These are the activations of a small neural network, seen along a few directions. Each row is one input.
In each table, some parts of the input vary, and every possible input appears once, in random order.
A made-up example of a description, with smaller parts first: line(6) and (point or line(9) or (values(2) and ring(8))).
Shared parts are said once, and a part with two or three values counts as separate values.

Other details of the inputs shift rows strongly along two fixed directions, in all tables alike. That doesn't count.

A family of inputs:
r1: [ 35  46  -5 -43  18  -1  -2   1  -2  32  31  -3  81  54 -28  10]
r2: [ 14 -19   5   4 -27 -18  26 -25 -11 -10 -52  -6 -52 -21  25   4]
r3: [ -7   3  12  16 -50 -42  -7 -14 -12   8 -48 -16 -43  -9  27 -14]
r4: [-13 -11 -28  10  19  18  -3   9  16 -18  28  13 -11 -13  -8  -1]
r5: [ 48  26  12 -33  36  35  17  -3  -6  13  13  18  71  51 -31  12]
r6: [-12  11 -26  27  -9   0 -26  19  17  -9  35  -1   0 -11  -3  -3]
r7: [-23  -8 -20  11  21  15  -7   7  10  -3  27   3  -6 -20 -11 -11]
r8: [-17  -9 -18  13  12  20  -7  14  10 -12  32  -8  -6 -19  -8   1]
r9: [-18  10 -16  31  -2  -5 -27  22  18  -5  34  -1   1  -8  -1  -8]
r10: [ 43  23  20 -33  40  30  10  -2  -8  16   8  24  74  49 -33   6]
r11: [-35 -11  -8  12  15  17 -10  10   7  -6  30   9   2 -13   1 -12]
r12: [-31 -14  -7  14  13  18 -10  15  12  -7  30   2   3 -13   2  -2]
r13: [ 42  22  31 -28  38  30  10  10  -6  12  10  13  74  53 -26  13]
r14: [ -4 -24  20   1 -29 -23  12  -9  -9  -7 -56 -14 -49 -13  23   5]
r15: [  3 -24  10  -2 -37 -18  14 -13 -10 -11 -54 -14 -50 -16  20  10]
r16: [-30 -14 -18   9  14  18  -9   3  12  -2  27  13   1 -17  -5 -10]
r17: [ -8 -12 -16  18  29  14  -4   7  12 -18  28  22  -7 -22  -5  -8]
r18: [  4   5  -8  12 -56 -36   2 -19  -6   9 -48 -17 -46 -12  24  -5]
r19: [ 64  12  50 -45 -20  -1  34 -25 -31  20 -68  -8  32  49  -3  23]
r20: [ -8 -18  19   3 -32 -21  15 -12 -13   4 -52 -28 -47 -18  22   1]
r21: [ -8 -13  -4  23  27  14  -4  18  12 -22  30  10  -6 -17   2   0]
r22: [-23 -10  -8  12  24  12 -11  17   9 -18  26  14  -8 -11  -4  -9]
r23: [ -2 -15   0  -3 -35 -16  22 -24 -12   5 -51 -23 -52 -20  19  -1]
r24: [  1 -13  28   9 -24 -16  14 -21 -18  -6 -55   6 -53 -16  28   2]
r25: [ 67   7  46 -47 -17  -9  38 -22 -32  17 -66 -19  36  46  -1  15]
r26: [-28  -5  -9  14  22  14  -8  13   5  -7  30  -1  -6 -16  -5 -13]
r27: [-25  12 -16  16   5 -16 -26  17  17  -3  44  -1   0 -12   1   6]
r28: [ 30  42   3 -42  22  -6  -9   1  -4  35  27   2  84  52 -31   4]
r29: [-13   4  13   0 -45 -54  -4 -20 -13  11 -38 -16 -46 -14  29   0]
r30: [ 52  31  31 -40 -37 -31  12 -25 -27  44 -67 -19  43  55  -6  -6]
r31: [-25 -15 -17  11   5  23  -9  10  12 -12  33   2   2 -16  -2   3]
r32: [-25 -11 -27   9  10  23  -3   3  14  -6  32   8  -2 -15  -3  -4]
r33: [-12  -9  -4  20  30  13  -5  13   6 -21  29  17  -7 -17   3 -10]
r34: [-19 -13 -20   9  23  13 -10  10  14 -14  24  18  -8 -15 -10  -7]
r35: [-18  12 -26  12  -3 -12 -24  14  16  -6  46  -1  -1 -15  -1  10]
Each input here is: ring(5) and (values(2) or line(5)).
Q: Changing only the ring(5) part turns r11 into r31. The same change can be made to r3. Which row results?
A: r6
Q: Change only the values(2) part in r3. List by row number the other rows that result.
A: r29
Q: Change only the values(2) part in r30. List by row number the other rows that result.
A: r28

A family of inputs:
r36: [ 36   1  24 -51  24  27  33  -3 -16  16 -14 -19  62  43 -23   8]
r37: [  6 -11  22   5 -13 -15  10 -13 -14  -2 -42   2 -24  -5  18 -12]
r38: [ 27  21 -13 -25  61  36   2  13   8   5  57  21  81  35 -38  -2]
r39: [ 10   4  23   5 -19 -21   7 -16 -12   0 -33   4 -29  -5  19  11]
r40: [-10   4  13   5 -34 -34  -7  -6  -9  18 -34 -23 -15  -2  14 -11]
r41: [-26   8 -34   8   1  -8 -18  11  14   0  42  -8  -5 -13  -4  -7]
r42: [ -8   6  -5  33  20   9 -14  15  10 -16  30  16 -10 -14  -1  -8]
r43: [ 20   0  21  13 -25 -25   1  -1  -7 -10 -38  -4 -26   0  16   3]
r44: [  5   2 -25  19  14   1 -11  15  18 -24  35  11 -11 -16  -5  11]
r45: [ -5 -27  30  -2 -11   5  19  -3 -16  -4 -44 -20 -23  -7  15  -6]
r46: [ -7 -17  23 -10 -11 -10  12 -16 -14   2 -42   4 -28  -5  13   2]
r47: [-36   8 -16  14   2  -9 -26  15  13   1  41   0   0  -9   4  -4]
r48: [-30 -24   3  10  25  29   0  17   7 -18  28   4  -5 -20   1   4]
r49: [ 17   0  21   5 -26 -27   2  -6  -7  -9 -33   1 -26  -1  19  18]
r50: [-10  -9 -27  16  13  21  -3   0  14 -13  28  23  -6 -18  -3  -5]
r51: [ 20   4   4   0 -18 -20  15 -19 -10   0 -33  -5 -32  -9  12   9]
r52: [-33   9 -16  23   3  -7 -26  22  14   0  35  -5   1  -8   1 -17]
r53: [ 23  32  26 -41   1 -11  -5  -1 -12  39  -2 -13  72  52 -16   5]
r54: [-19 -14 -23   5  29  18  -1   5  12 -13  26  13 -12 -19 -11  -5]
r55: [-22 -27 -19  10  15  40   6   9  12 -17  26   0  -5 -19  -6   2]
r56: [-19  -8  -6  17  23   9 -10   6   9 -16  31  25  -6 -17   4  -2]
r57: [-28   7 -37  13  -9   3 -21   8  16   0  38  -3  -1 -11  -4  -7]
r58: [ 61  29  12 -33   1  10  12  -1  -6  13 -10   2  63  53 -22  19]
r59: [ 37  11  14 -46  16  27  21 -12 -11  24 -19   4  61  50 -28   2]
r60: [ -3 -17  23  -2  -9  -7  11 -10 -14   1 -48  -2 -27  -4  11 -12]
r61: [ -2   5 -27  24   9  18  -8   4  15 -13  32  19 -11 -16  -5   5]
r62: [ -4   3  -7  -5 -46 -24  -2 -18  -5  18 -31 -21 -17  -6  10   0]
r63: [ -3   3  -4 -10 -35 -35   1 -15  -8  18 -27 -26 -21  -9  10  -1]
Q: What do these inputs look like to the network?
A: line(4) and (values(2) or line(5))
Q: Changing only the line(4) part turns r39 into r42. The same change can be made to r49. Which row results?
A: r43
Q: Which other rows agree with r62 in the line(4) part? List them by row number.
A: r50, r55, r57, r58, r59, r61

A family of inputs:
r64: [-26   1 -17  28  10  11 -23  17  16 -10  37  14   0 -11  -1 -13]
r65: [ 15  27   4 -25  43  34 -12  21   5  19  44  13  93  52 -40  -7]
r66: [-35 -33   4  25 -41 -30  -2  -5  -1 -17 -38 -17 -82 -46  35   4]
r67: [ 24  19  16  -9 -13 -23   3  -7 -13  15 -26 -13   9  17   1  -4]
r68: [-23  -4 -11  23  13   7 -18  25  15 -18  42   2  -2 -14   1   0]
r69: [-23  -2 -22  18  22   3 -19  18  15 -10  37   8  -5 -16  -9 -13]
r70: [-32 -26 -19  20 -48 -24   6 -20   0  -8 -34 -18 -85 -50  31   1]
r71: [ 20  10  17 -23 -10 -19   6 -13 -11  13 -28   2   8  19   1   9]
r72: [-25  -6 -26  16  21   7 -13  11  14  -8  38   8  -4 -21  -6 -14]
r73: [ 19   7  13 -25 -10 -15  12 -20 -12  15 -26   2  10  15   3   8]
r74: [ 23 -11  28 -12   1  18  23 -13 -15   1 -43   7   6  16   1  -2]
r75: [ 21  11  27 -12 -17 -15   5   0 -12  10 -23 -19  14  19   5  11]
r76: [ 31  -9  23 -15   9   8  27 -12 -16  -1 -40   1   0  13  -2  -3]
r77: [  5  -4  25 -27  -8  -4  17  -7 -15  13 -26 -22  11  15   3   7]
r78: [ 21  13  15 -12 -12 -21   6  -6 -13  12 -28 -12  10  20   2  -9]
r79: [ 25  17  17 -16 -14 -22   5 -12 -11  11 -25   2  10  22   6   7]
r80: [ -5 -14 -12  19  35  27   1   7  12 -29  32  34 -15 -22  -4   6]
r81: [-32  -9 -21  19  14  18 -17  10  14  -5  37  14   1 -17  -5 -12]
r82: [-19 -48  12  29 -24  -5  18  -9  -5 -33 -46  -4 -88 -52  36   8]
r83: [ 13   8  17 -28  -6 -12  15 -20 -15  17 -25  -2   7  15   3   8]
r84: [ 26  14   2 -15 -28 -14   7  -9  -7  12 -25 -15  11  21   2   5]
r85: [ -4 -16 -26  21  23  34   3  10  16 -27  31  16 -12 -20  -9   4]
r86: [  9  24   3 -29  47  41  -4  15   2  23  47   9  91  48 -38  -8]
r87: [-29 -14 -15  14  18  15 -12  17  15 -13  42   2   0 -20  -2   0]
r88: [ 19   4  -1 -24 -23  -8  13 -17  -8  17 -27 -15  11  14  -2   5]
r89: [-12  12 -19  26  14  -3 -23  13  17 -12  45  20  -7 -17   0   6]
r90: [  9   4  14 -24  -4 -11  15 -13 -16  19 -29 -15   7  13   0  -8]
r91: [-12  10 -32  28   0   4 -21  15  20 -11  44   3  -6 -17  -5   3]
r92: [ 21   8   2 -21 -24 -12   7 -10  -7  14 -28 -16   9  18  -3   7]
r93: [-23   6 -16  32   9   9 -25  17  16  -8  40  13  -1 -14  -3  -8]
Q: What do these inputs look like to the network?
A: values(5) and (point or line(5))
Q: Changing only the values(5) part turns r68 into r64. The same change can be made to r82. Which row results?
A: r74
Q: Change only the line(5) part in r70. List by row number the other rows that result.
A: r84, r88, r91, r92
Q: Which other rows agree with r67 in the values(5) part? List them by row number.
A: r69, r72, r76, r78, r90
